These are the activations of a small neural network, seen along a few directions. Each row is one input.
Each table varies a few parts of the input and shows all the possible inputs, shuffled.
Descriptions start from the smaller parts, as in this example, which fits no table here: line(6) and (point or ring(9) or (values(2) and ring(8))).
Shared parts are said once, and a part with two or three values counts as separate values.
(in the rows, 128 means zero)

Other details of the inputs vary at random and push rows far along three fixed directions, the same in every table; ignore that.

Table:
R1: [ 98 157 158  69 120 154 166  47 170 125 118 126  90 156]
R2: [ 97 165 144 136 122 137  84 114 103 128 147 142 122 148]
R3: [175 184 121  64 200  57 115 187  94  98  84 159  84 142]
R4: [161  83 111 161 107 111 152 138 143 122 118 115 148 118]
R5: [159 103 116 125 139  77 160 151 180 156 110 102 117 111]
R6: [106 125 138 113 106 174 114 109 147 145 134 112 111 159]
R7: [ 99 118 131 135  95 204 107  93 136 118 128 122 137 166]
R8: [177 154 119  43 163  93  95 196  79 103  75 127 114 158]
R9: [169 101 118 115 154  82 177 149 194 140 102 117 104 120]
R10: [124 141 129  83 135 139 118 105 150  92  84 163 134 176]
R11: [143  83 121 159  83 115 167 128 118 126 145  99 170  85]
R12: [154  55 102 177 109 146 143 175 124 130 124 113 182 104]
R13: [143 121 105 128 154 151 190 143 139 116 135 135 105 110]
R14: [124 138 125  78 135 183 177  95 171 100 111 142  97 162]
R15: [ 91 114 123 191  98 162 112 107 109 119 154 149 152 126]
R16: [147 115 112 161 173  97 170 159 162 123 123 136 112 107]
R17: [161 117 105 143 179 129 190 172 161 130 110 127  83 125]
R18: [ 88  94 120 192 100 199  97 128 100 133 157 137 178 118]
R19: [173 104 111 129 127  77 142 167 121 122 106 111 143 127]
R20: [ 85 104 136 182 100 183  85 124 112 166 180 110 156 109]
R21: [100 185 151  75 124 150  18 141  38 136 143 134 130 159]
R22: [ 79 152 154 115 105 188 101  96  69 134 165 122 141 121]
R23: [116 128 136  97  99 166 122 120  93 113 132 114 149 128]
R24: [147  73 113 215 100  94 122 138 120 132 150 117 190  78]
R25: [ 87 144 133 145 119 176 101 111 128 167 155 113 106 137]
R26: [130 101 120 195 117 105 134 150 125 157 170 110 128  87]
R27: [164 102 115 111 162 111 173 171 190 159 101 102  92 117]
R28: [157 114 110 137 191 145 185 160 180 119 102 144  90 121]
R29: [181 161 118  68 175  45 101 171  96  85  69 174 133 137]
R30: [120 137 134  97 142 154 141  81 192 100  89 153 112 171]
R31: [168 117 138  80 104  91  86 196  10 129 132  93 180  88]
R32: [ 97 142 137 144 122 132 115  78 157 117 128 147 140 151]
R33: [ 71 152 147 139 131 159 105  82 157 140 154 144 110 142]
R34: [141  96 131 176  94  84 168 120 108 140 162 104 161  64]
R35: [126 158 145  68 113 107  30 135  61 105 109 137 180 167]
R36: [154  76 107 157  92 139 108 179  76 126 125 115 180 115]
R37: [152  90 117 154 103  97 146 140 149 151 136  96 133 114]
R38: [121  90 118 207 113  97 115 159 120 176 175  99 155  65]
R39: [ 91 150 136 149  96 121  99  73 144 156 148 120 123 138]
R40: [119 141 147  83 122 140 181  73 167 116 113 128 101 136]
R41: [ 86 123 141 187 108 152  99 110 128 144 167 132 152 118]
R42: [ 78 151 154 112 125 192 145  78 120 145 160 120 103 132]
R43: [113 160 139 104 162 159 110 140 134 130 121 143 105 153]
R44: [ 97 154 129 122 167 161 147  92 175  97 103 183  97 160]
R45: [ 91 178 135 114 153 138 131  87 173 145 129 141  62 151]
R46: [171 121 109 146 155  81 185 128 178 111  99 142  98 120]
R47: [138 130 110 137 149 119 188 126 144 106 140 145 107 104]
R48: [102 137 127 133 159 178 137 123 157 125 125 140 108 150]
R49: [ 69 144 139 141 125 190  93  99 144 166 155 119 117 139]
R50: [160 129 136  59 156 116 180 145 131 132 102 108  87 117]
R51: [147 130 123 126 160  76 165 118 192 137 111 136  93 118]
R52: [147  90 118 154 109 141 144 159 135 146 130  96 134 126]
R53: [185 124 123  69 152  99  74 205  67 104  87 130 158 130]
R54: [125 140 135 109 124 135 153  96 182 124 105 132  98 170]
R55: [164  82 105 150 100 106 177 137 129 117 138 110 164  97]
R56: [113 140 142  90 146 177 139 111 187 126 100 135  97 176]
R57: [177 124 114  87 159  94 153 183 151 152  94 102  82 128]
R58: [161 149 140  97 138  57  97 185  17 121 144 125 154  73]
R59: [114 162 130 120 143 124 152  75 182 108 107 152  90 169]
R60: [103 171 142  99 114 166  12 142  19 111 137 144 160 155]
R61: [ 89 160 138 138 121 159  81  93 104 106 140 154 127 152]
R62: [111 146 137 104  97 119  85 103 123 150 128 110 130 155]
R63: [ 94 146 141 138  92 139 135  64 126 111 149 136 144 120]
R64: [119 109 121 140  97 151 137  97 145 110 113 141 144 158]
R65: [109 135 126 151 110 136 134  81 147 105 120 160 131 154]
R66: [159 164 147  70 155  53 104 173  34 127 136 130 124  89]
R67: [ 70 128 148 183  74 153  76  66 130 142 165 129 175 136]
R68: [111 147 119 118 163 188 163 113 164 107 103 166  81 170]
R69: [ 83 116 136 186  78 123  79  83 131 168 169 109 169 107]
R70: [148  91 111 192 147 108 147 158 136 124 140 132 145  86]
R71: [154 111 111 154 119  93 184 116 144 111 141 134 138  96]
R72: [148  67 119 163 107 129 129 173 135 163 147  87 157  96]
R73: [150 112 135 145 121  71 188 117 131 145 148 108 125  78]
R74: [156  83 119 162 113  96 148 154 153 143 127 103 158 111]
R75: [105 191 153  72 119 117  51 127  21  97 144 152 153 124]
R76: [174 185 127  49 196  92 106 200  87 117  85 146  78 149]
R77: [154 107 118 184 112  76 150 141 140 143 141 113 138 105]
R78: [105 162 133  94 158 184 181  98 157 110 123 147  79 139]
R79: [132 102 121 185  95  88 124 120 129 154 158 107 144  98]
R80: [134 152 138  59 135 133  44 163  63 108 101 130 160 166]
Description of these inputs: ring(5) and (line(4) or (values(2) and line(6))).
Q: The inputs of R46 and R61 match in every part but the ring(5) part. If R59 is changed in the same way as R46 into R61, which row does it become?
A: R3
Q: The inputs of R17 and R8 match in every part but the ring(5) part. If R25 is changed in the same way as R17 into R8, which row does it become?
A: R57
Q: The inputs of R49 and R5 match in every part but the ring(5) part. If R42 is changed in the same way as R49 into R5, which row does it become?
A: R1
Q: Change only the values(2) part in R8. List by row number the other rows that result.
A: R80
Q: Change only the values(2) part in R7. List by row number the other rows that result.
A: R53

Table:
R81: [138  98 119 152  99 133  86 170  62 130 144 113 184 108]
R82: [114 165 140  93 137 132  93 110 116 110 113 151 122 159]
R83: [135 105 130 149  87  98  89 143  71 137 151 107 186  97]
R84: [153 130 120 116 162 108 147 161 143 133 113 129 100 122]
R85: [124 164 141  63 122 140  28 158  39 113 113 137 158 161]
R86: [ 79 118 135 178 105 178 162  57 189 138 154 130 115 136]
R87: [117  67 120 211  70 149 133 126 113 147 173  96 185  91]
R88: [102 130 135 140  93 138  74 102 104 123 138 134 168 144]
R89: [155 132 122 120 155  95 153 145 144 122 111 136 108 121]
R90: [ 78 116 131 179 111 194 159  68 187 139 155 131 113 137]
R91: [151 138 122 116 160  99 155 150 136 129 120 131  99 113]
R92: [158 127 118 106 156 116 157 160 134 119 109 130 108 124]
R93: [166 106 119 130 139  93 129 190  93 143 130 106 141  91]
R94: [101 146 139 106 129 170 119 105 137 129 129 131 112 153]
R95: [135 104 123 164 100 108  79 159  70 131 146 119 185 106]
R96: [136 107 126 159  90  93  82 145  74 137 151 114 184 100]
R97: [132  96 117 165 137 143 199 124 181 140 137 117 108 104]
R98: [108 145 137 104 114 148 121  87 144 115 119 137 126 158]
R99: [154 125 116 119 164 115 145 166 147 127 105 133 106 130]
R100: [155 136 123 114 147  77 157 133 147 126 113 130 108 117]
R101: [152 132 122 116 162 104 149 158 141 135 116 127  98 119]
R102: [103 144 137 106 127 174 118 108 138 126 125 131 113 157]
R103: [165 146 119  93 170  90 128 175 114 115 100 142 109 127]
R104: [146  72 115 192 110 113 177 144 143 147 152 100 150  79]
R105: [104 148 137 117 120 141 114  84 150 117 120 145 124 158]
R106: [110 138 133 106 115 156 118  90 146 111 110 141 130 165]
R107: [132  92 112 178 141 146 189 133 193 146 132 117 104 114]
R108: [153 127 115 121 163 113 149 159 144 119 107 140 109 127]
R109: [107 175 145  89 139 130 100 110 105 124 130 143 108 143]
R110: [163 121 117 105 143  99 156 144 147 114  98 131 118 131]
R111: [156 132 122 115 148  80 154 136 149 124 111 133 109 120]
R112: [101 148 138 108 128 166 124  99 134 121 130 138 116 150]
R113: [119 200 153  46 139  92  71 105  88 111 109 153 113 160]
R114: [129 103 120 172 140 131 196 126 184 156 144 110  94 100]
R115: [ 82  95 134 187  65 174 129  68 146 142 168 110 166 124]
R116: [ 94 142 142 136 104 151  78 112  92 144 157 120 145 130]
R117: [104 140 135 107 128 178 116 109 139 124 121 133 115 160]
R118: [165 115 120 142 134  68 132 170  96 136 134 115 142  89]
R119: [158 128 123 107 151 101 159 147 138 120 110 130 111 122]
R120: [ 96 160 146 116 124 138 124  83 136 128 137 138 110 142]
R121: [151 134 120 118 161 102 153 152 138 127 117 134 101 116]
R122: [104 142 133 110 127 174 121 104 136 115 122 140 119 157]
R123: [108 139 134 110 122 167 121  98 140 111 115 142 126 162]
R124: [139 100 124 152  92 118  87 158  65 129 145 110 186 106]
Q: What do these inputs look like to the network?
A: line(4) and (line(5) or line(6))
Q: The inputs of R123 and R81 match in every part but the line(4) part. If R87 is changed in the same way as R123 into R81, which row does it become?
A: R92
Q: The inputs of R101 and R121 match in every part but the line(4) part. If R93 is changed in the same way as R101 into R121, which row does it become?
A: R97
Q: List by row number the other rows that have the line(4) part in common with R110.
A: R83, R88, R96, R98, R100, R105, R106, R111, R113, R115

Table:
R125: [130 128 125 130 125 131  71 168  65 124 138 130 160 122]
R126: [201 133 115  78 167  41 153 188 114 122  91 121 109 106]
R127: [104 158 142  88 143 176 130 104 148 129 120 133  90 161]
R128: [174  97 104 158 148  75 182 156 174 127 109 125 120 107]
R129: [106 158 143  99 130 142 145  85 143 120 127 139 100 142]
R130: [161 137 136  82 106  71  69 157  42 106 117 127 180 120]
R131: [113 147 138 104 122 139 139  88 142 119 127 134 114 142]
R132: [127  93 118 170  95 146  89 153  84 126 144 118 187 114]
R133: [121 107 132 160  84 116  98 131  85 150 163 101 169  98]
R134: [105 152 143 110 129 139 133  96 148 139 131 125 102 140]
R135: [151 140 132  86 126 111  69 187  28 118 128 120 161 118]
R136: [157 103 113 172 161  82 175 167 161 158 135 114 103  85]
R137: [168  91 108 138 146 123 198 167 151 128 115 114 116 103]
R138: [ 88 140 135 139 120 162 141  56 199 120 119 147 109 172]
R139: [113 119 137 137  81 131  98 105  90 124 150 117 174 122]
R140: [ 99  87 128 178  82 179 114 122 117 153 165  97 163 117]
R141: [171  86 110 152 151 111 190 183 153 153 126  98 107  92]
R142: [ 93 175 143 109 155 143 118  92 157 134 128 149  84 152]
R143: [ 94 104 129 199  85 145 111 101 119 144 172 120 162 105]
R144: [137  92 112 195 143 113 197 132 200 156 140 115 101  97]
R145: [141 182 137  23 164 130  99 144 102 100  82 152 101 173]
R146: [126  94 123 154  88 150 102 151  77 135 154 104 179 107]
R147: [124 110 132 146  81 118  97 120  93 134 148 108 178 116]
R148: [146  82 113 173 122 114 209 120 195 150 132 102 112 101]
R149: [167 100 107 160 169 113 189 181 153 135 122 125 101  96]
R150: [140  75 104 185 135 153 193 134 207 135 115 120 117 125]
R151: [116 136 132  93 128 173 132 105 152 115 107 133 117 163]
R152: [105 124 140 140  87 130  89 111  92 146 155 109 158 120]
R153: [168  91 105 172 144  77 178 158 169 141 119 117 119  98]
R154: [148 171 136  30 157 130 102 145  99  93  81 149 112 167]
R155: [143  95 110 195 149 111 214 135 190 144 142 122 100  86]
R156: [ 80 149 138 150 130 168 141  67 187 137 142 141  95 150]
R157: [103 163 144  96 134 144 135  89 145 129 130 135  97 145]
R158: [139 187 133  42 176 127  92 147 102  91  80 169 101 175]
R159: [ 81 146 137 149 126 168 151  60 179 124 139 149  99 148]
R160: [158  75 111 169 119 108 227 116 191 125 124 114 126  99]
R161: [ 82 116 141 174  79 164 119  86 115 150 180 107 154 108]
R162: [112 140 128 113 139 171 131 107 151 104 105 152 117 163]
R163: [127 128 133 104 104 147  83 142  64 113 127 123 170 134]
R164: [120 106 128 145  99 155 100 147  79 136 155 107 165 111]
R165: [117 111 133 148  99 153  97 146  80 147 159 104 159 111]
R166: [109 192 151  57 161 131 121 102 125 123 119 147  80 149]
R167: [127 136 133 134 114  94  65 147  76 137 138 126 157 120]
R168: [125 130 132 104 107 144  74 147  72 127 132 118 161 136]
R169: [119 105 124 175 106 143  86 159  80 147 161 114 167 107]
R170: [115 141 137 105 117 135 139  86 150 116 119 134 123 150]
R171: [124 107 127 162  86 110  87 121  99 122 140 129 186 122]
R172: [ 72 161 144 143 143 175 151  62 179 133 146 150  83 145]
R173: [117 106 124 164 107 147  79 154  92 142 148 116 165 123]
R174: [157 138 131 101 115  63  46 164  55 112 110 135 181 132]
R175: [101  96 126 197  78 143 112  96 125 131 161 122 178 116]
R176: [208 131 108  97 178  30 157 197 116 102  83 143 116 108]
R177: [165 103 116 153 155  85 203 165 144 150 140 107 102  71]
R178: [105 147 133 126 147 169 125 117 144 125 128 143 102 148]
R179: [125 103 124 175  87 109  89 131  92 131 150 120 186 111]
R180: [119 168 132  72 160 150 100 125 142 110  89 157  99 182]
R181: [111 192 143  76 165 123 108 106 134 112 111 162  86 158]
R182: [171  84 106 136 142 121 191 166 159 127 108 112 122 109]
R183: [ 88 109 130 190  79 155 100  85 131 143 164 120 164 125]
R184: [ 81 149 145 130 120 175 164  60 171 132 147 132  95 140]
R185: [ 88 129 127 144 127 198 140  84 188 126 124 142 109 167]
R186: [ 83 144 143 121 131 207 161  76 170 128 137 133  89 155]
R187: [197 126 105  98 189  71 144 220 114 118  90 136 105 113]
R188: [207 126 114  78 165  34 156 192 120 118  83 121 116 111]
R189: [133  86 107 188 147 158 205 137 192 133 133 126 104 110]
R190: [187 148 117 100 196  43 145 201 109 129 107 138  93  92]
R191: [ 80 150 138 140 129 167 145  59 190 127 134 150  94 158]
R192: [159 139 129 101 116  64  47 164  53 109 112 138 181 129]
R193: [ 78 116 144 175  84 163 110  90 120 166 180 100 147 110]
R194: [ 82 144 136 139 140 200 139  82 186 134 132 142  89 164]
R195: [ 85 110 138 172  73 160 116  83 119 149 174 109 158 115]
R196: [140 161 135  95 124  82  50 152  40 111 124 143 162 128]
R197: [102 122 134 158 107 158  74 138  94 146 153 118 154 131]
R198: [123 107 124 174  92 110  87 133  87 138 156 119 178 106]
R199: [112 140 127 109 139 169 121 108 155 108 104 151 117 169]
R200: [173  78  98 166 148 113 177 177 166 130 109 118 128 107]
R201: [181  84 102 165 142  70 189 157 166 118 111 127 133  96]
R202: [125 106 130 157  82 117 107 126  75 136 161 107 177  97]
R203: [130 130 136 116 116 136  84 161  58 135 146 113 154 114]
R204: [107 157 142  96 130 141 139  87 144 122 128 138 101 144]
R205: [183 110 103 126 181  91 163 201 146 128 100 128 101 111]
R206: [130  94 131 154  72 110  96 124  92 134 146 104 190 112]
R207: [116 141 132 122 124 129 133  86 153 101 112 154 129 153]
R208: [149 183 143  22 148  91 103 116 111  89  78 158 112 172]
R209: [164 100 115 153 143  87 190 159 156 151 135 103 109  84]
R210: [106 153 130 102 147 174 124 106 155 108 108 155 104 170]
R211: [190 100 108 105 160  94 173 189 145 124  89 114 114 116]
R212: [ 91 136 140 127 107 170 166  51 177 115 131 136 115 154]
R213: [120 170 131  71 161 152 105 123 137 104  92 162 100 178]
R214: [111 150 132 123 133 133 126  93 148 116 123 148 114 147]
R215: [109 155 140  94 125 141 135  82 149 120 120 137 107 153]
R216: [173  86 106 138 147 114 189 176 161 138 109 107 114 108]
R217: [149 146 139  75 104  81  56 144  51 110 115 128 176 135]
R218: [155 112 120 142 154  93 192 154 154 152 136 109  97  86]
R219: [123  97 125 156  93 150  98 154  77 143 159 101 173 106]
R220: [ 99 160 139 126 148 137 122 102 145 136 138 145  97 137]
R221: [135 198 140  46 170  92  85 130 113 107  90 164  90 166]
R222: [130 203 151  30 172 103  97 128 102 122 103 146  80 153]
R223: [121 164 137  62 152 156 113 125 128 117 105 139  98 165]
R224: [ 79 118 135 193  89 158 103  91 125 150 176 121 154 116]
Q: What do these inputs look like to the network?
A: values(2) and line(5) and (line(4) or line(6))
Q: The inputs of R142 and R220 match in every part but the line(5) part. If R221 is changed in the same way as R142 into R220, which row does it become?
A: R191
Q: The inputs of R134 and R161 match in every part but the line(5) part. If R136 is changed in the same way as R134 into R161, which row does it become?
A: R190
Q: Change only the line(6) part in R196. List by row number the other rows that result.
A: R155, R159, R172, R176, R207
Q: Change only the line(6) part in R175. List by row number the other rows that result.
A: R143, R181, R190, R201, R214
Q: List by row number the other rows that have the line(5) part and the values(2) part in common with R161.
A: R130, R131, R139, R146, R154, R164, R166, R203, R204
Q: A walk changes only the line(4) part. It starts at R141 and steps to R140. List the rest of the walk in order.
A: R216, R211
Q: Change only the values(2) part in R125. List by row number the other rows that result.
A: R164
Q: Change only the line(4) part in R137. List by row number the other rows that result.
A: R135, R163, R186
Q: List by row number the other rows that have the line(5) part and the values(2) part in common with R145.
A: R157, R165, R170, R182, R195, R208, R215, R218, R219
Q: A walk changes only the line(5) part. It starts at R149 and steps to R178. List the rest of the walk in order.
A: R169, R194, R197
